These are the activations of a small neural network, seen along a few directions. Each row is one input.
Each table varies a few parts of the input and shows all the possible inputs, shuffled.
Descriptions start from the smaller parts, as in this example, which fits no table here: one of 3 separate values, together with either a single point or one of 11 places along a line or (one of 6 places along a line, together with one of 8 places around a ring).
Shared parts are said once, and a part with two or three values counts as separate values.

Other details of the inputs shift rows strongly along three fixed directions, in all tables alike. That doesn't count.
These rows show it; all are for the same input, with only those details redrawn:
[ 33   6  -3 -35 -22 -36 -23  17  18  -5   3   3]
[  0  31  27  57  26  47 -21  18   7  18  17 -18]
[ 56  25 -31  -4  19 -31 -29   9 -16  52 -14  -2]
[-13 -23  -7  -4 -32   2 -10  -2  -8 -32  11 -31]
[-23  11  54  26 -15  41 -15  25  40 -38  34 -12]
[ -1  31  26  57  26  47 -20  17   7  18  17 -18]
[ 10  -3 -36  26   9   7 -16  -9 -40  25  -7 -36]
[ 23  40  59  -4  -5   3 -28  43  65 -11  27  22]

A family of inputs:
x1: [  9 -11 -35  31  17  13  20 -13 -43  16 -24 -13]
x2: [-8 19 35 68 26 40 11 18  0 23 10  6]
x3: [-22 -30  -4 -15 -13  11  29  -3 -12 -35  -4 -10]
x4: [ 35   5   3 -41 -16 -24 -21  11  11 -14 -15  17]
x5: [-27 -31   4 -19  -7   7   9 -32   2 -30 -13 -15]
x6: [-30  21 -64  15 -12  27  13 -28 -27  49  -2  -9]
x7: [-29 -35   4 -10 -21  -2  25   1 -17 -21   6 -10]
x8: [ 16 -11  10 -45  -8 -36 -17   9  14   7  -3  23]
x9: [ 28   0  11 -35 -24 -36 -25  14   6  -1  -5  17]
x10: [-23 -40   2   1 -29   0  -8 -11  -9 -26   2  -9]
x11: [ 12  12  -3 -42   1 -45  15  20   8 -12  -5  28]
x12: [ -9  20  27  50  41  47   6   9  14  29  22 -11]
x13: [ 5 80 17 14 14 24 -6 15 35 76  5 60]
x14: [-26 -25  -8   3 -21   0  27   3 -12 -45 -15  -7]
x15: [ 25   2   1 -47   0 -34   5  -1  16  -6   6  27]
x16: [-33 -29   1   8 -29 -13  22   7 -16 -31  -5  -6]
x17: [ -8  36  31  39  43  53 -14  10  -6  13  17  -5]
x18: [ 21  -7  14 -29 -16 -47 -12 -12  25   5 -13  23]
x19: [-20 -25   1 -25 -16  18  -4  -6 -17 -37  -5 -20]
x20: [ 43  32 -35   4  32 -43   7  11 -23  39 -25  25]
x21: [ -5  -3 -28  13  35   4   3 -43 -34  25 -15 -18]
x22: [-14 -17  -5  -8 -25   6  -7 -11 -18 -44   8 -15]
x23: [ 36  -5   1 -34 -11 -29   2   1  22  -8 -13  28]
x24: [ 28  -1   5 -35  -8 -35  -8 -16  30  -8 -24  23]
x25: [ 21  59 -58 -22   6 -11   2 -20 -11  65 -14  44]
x26: [-27  -2  55  27  -4  53  -8  12  42 -47  16   9]
x27: [-26  12  52  33  -6  39  20  19  34 -48  32  13]
x28: [  7   0   8 -38  -8 -50  12  28   7   3 -10  26]
x29: [ 23  -6   1 -51   0 -23 -13   6  19  -6 -13  24]
x30: [-21 -23  -2  -2 -16  -3   5 -37   0 -38  -1 -10]
x31: [-15 -28  -7   0 -20   3  15 -21  -8 -39  10  -6]
x32: [-13 -23  -7  -4 -32   2 -10  -2  -8 -32  11 -31]
x33: [ -2 -15 -37  17  26   8  -8 -15 -33  33  -5 -30]
x34: [  7  -9 -40  37  11   1  17  -7 -36  26  -6 -27]
x35: [  8 -15 -38  34  13   4   7 -20 -31  30  -4 -27]
x36: [  0  -9 -37  21  22   4  20  -5 -39  32  -3 -29]
x37: [ 42  49  27  32  41   6 -30  29  42  48   9  26]
x38: [-51   0 -30 -21 -48  34  22 -27   0 -20  -4  11]
x39: [-29 -30  -2 -13 -13  -5   6 -27   8 -20   5 -29]
x40: [ 46  26 -30 -14  39 -31   9   4 -23  48 -14  21]
x41: [ 21   1  -2 -48   1 -32 -13   2  15  -9   2  26]
x42: [-21 -30  -5   2 -24  -7   2 -28  10 -26   2 -26]
x43: [-10  -5 -33  17  31   7  24  -2 -46  18 -30 -14]
x44: [ 19  -1  14 -50 -14 -33 -21  16   4   4  -2  14]
x45: [ 28 -10   9 -28 -20 -42  -2   4  17   5  -3  28]
x46: [  3  -4 -33  11  20  10 -12  -8 -43  31  -4 -39]
x47: [-37  11  49  40 -10  27  18  36  42 -41  27  -2]
x48: [-35 -23 -10  -7 -16 -10  26  11  -7 -29   6 -23]
x49: [-14  13  40  50  39  46   5   6   3  33  15   2]
x50: [  3 -16 -30  13  30  19  14 -24 -40  25 -20 -17]
x51: [-18 -28 -10  -3 -19   5  -3 -18  -9 -42   7  -7]
x52: [  3  27  79 -13  11  -5 -13  16  70   5  14  38]
The inputs of x46 and x17 match in every part but one. If x47 is changed in the same way as x46 into x17, which row does it become? -> x20
The inputs of x33 and x29 match in every part but one. If x42 is changed in the same way as x33 into x29, which row does it become? -> x24
What do these inputs look like to the network? -> one of 4 separate values, together with either a single point or (one of 2 separate values, together with one of 6 places along a line)
Change only the choice among 4 separate values in x3. List by row number the other rows that result. -> x7, x36, x40
Change only the place on the line of 6 in x16. List by row number the other rows that result. -> x2, x9, x10, x18, x45
Change only the place on the line of 6 in x8. List by row number the other rows that result. -> x7, x28, x44, x49, x52
Change only the choice among 2 separate values in x39. List by row number the other rows that result. -> x42

A family of inputs:
x53: [ 44 -14 -71 -37  17 -57   2 -17 -55  54 -38  -4]
x54: [ 12  -4  12 -10   4 -14  -4   2  15 -11   5   2]
x55: [ 4 27  6 27 31 21  3  4 -5 23 -9 14]
x56: [  1  13  -2 -13 -15  -7   6   7  13  -2   8  13]
x57: [  9  -3  14  -6 -11 -13 -12   6  14  -4   1   2]
x58: [ 2 25  5 27 34 18  3 -5  5 27 -3  8]
x59: [-17 -16 -11  13  -5   7  20   0 -15 -12   1 -15]
x60: [-15 -21  -6   9   3  10  14 -15 -10 -13  -1 -16]
x61: [ -3   2   8 -10  -9 -13   5   2  14  -1  -4  17]
x62: [-13 -17  -8  15  -4   4   9   1 -18 -16   6 -21]
x63: [-10 -21  -3  11   1   9   3  -5 -22 -21  -2 -16]
x64: [-10 -18  -6  10  -4  10  -4 -16  -9 -15   2 -27]
x65: [-23 -13  -9  10 -15  13   7 -18 -13  -4   1  -8]
x66: [  4   9   4 -16 -10  -1   0   1   9  -8   0  18]
x67: [-10 -16  -5  10  -6  13  -4  -7 -19 -18  -3 -21]
x68: [  4  24   5  21  25  24 -15   6  -1  33   4  -1]
x69: [  5  -6  13  -8  -6 -14   5   7  13  -3  -3  12]
x70: [  8   5   4 -14 -10  -1 -11   5  11 -10   1  11]
x71: [ -2   8   5 -22 -10  -3  -1   2  11   2   6  12]
x72: [  6  -4  14 -16   2 -13  -5  12   7  -6   6   2]
x73: [12 26  6 34 23 15 -8 15 -1 25  4 -7]
x74: [  9  -1  10 -13  -1  -8   5   9   8 -12  -5  14]
x75: [  4   1   7  -9 -15  -8 -12   3  16   0   3   9]
x76: [-16 -17  -3   4  -5  12  -5  -6 -17  -9   3 -26]
x77: [  9  -7  16  -5  -4 -17  -5   8  10  -6   2   6]
x78: [ -6   5   7 -21  -3  -8   5   5  11  -1   0  13]
x79: [  7   4   3 -14  -7  -4 -11  -3  20  -6   6   5]
x80: [-26  -7 -15  11  -9   8  19  -5 -14 -11   0 -10]
x81: [ 7 29 -2 31 19 20 -8 11  1 29  6  0]
x82: [  3   7   3 -17  -7  -4   0  -8  19  -3   5  12]
The inputs of x75 and x69 match in every part but one. If x68 is changed in the same way as x75 into x69, which row does it become? -> x53
What do these inputs look like to the network? -> one of 5 separate values, together with one of 6 places around a ring
Change only the choice among 5 separate values in x54. List by row number the other rows that result. -> x62, x63, x72, x77
Change only the choice among 5 separate values in x61. List by row number the other rows that result. -> x55, x58, x78, x80
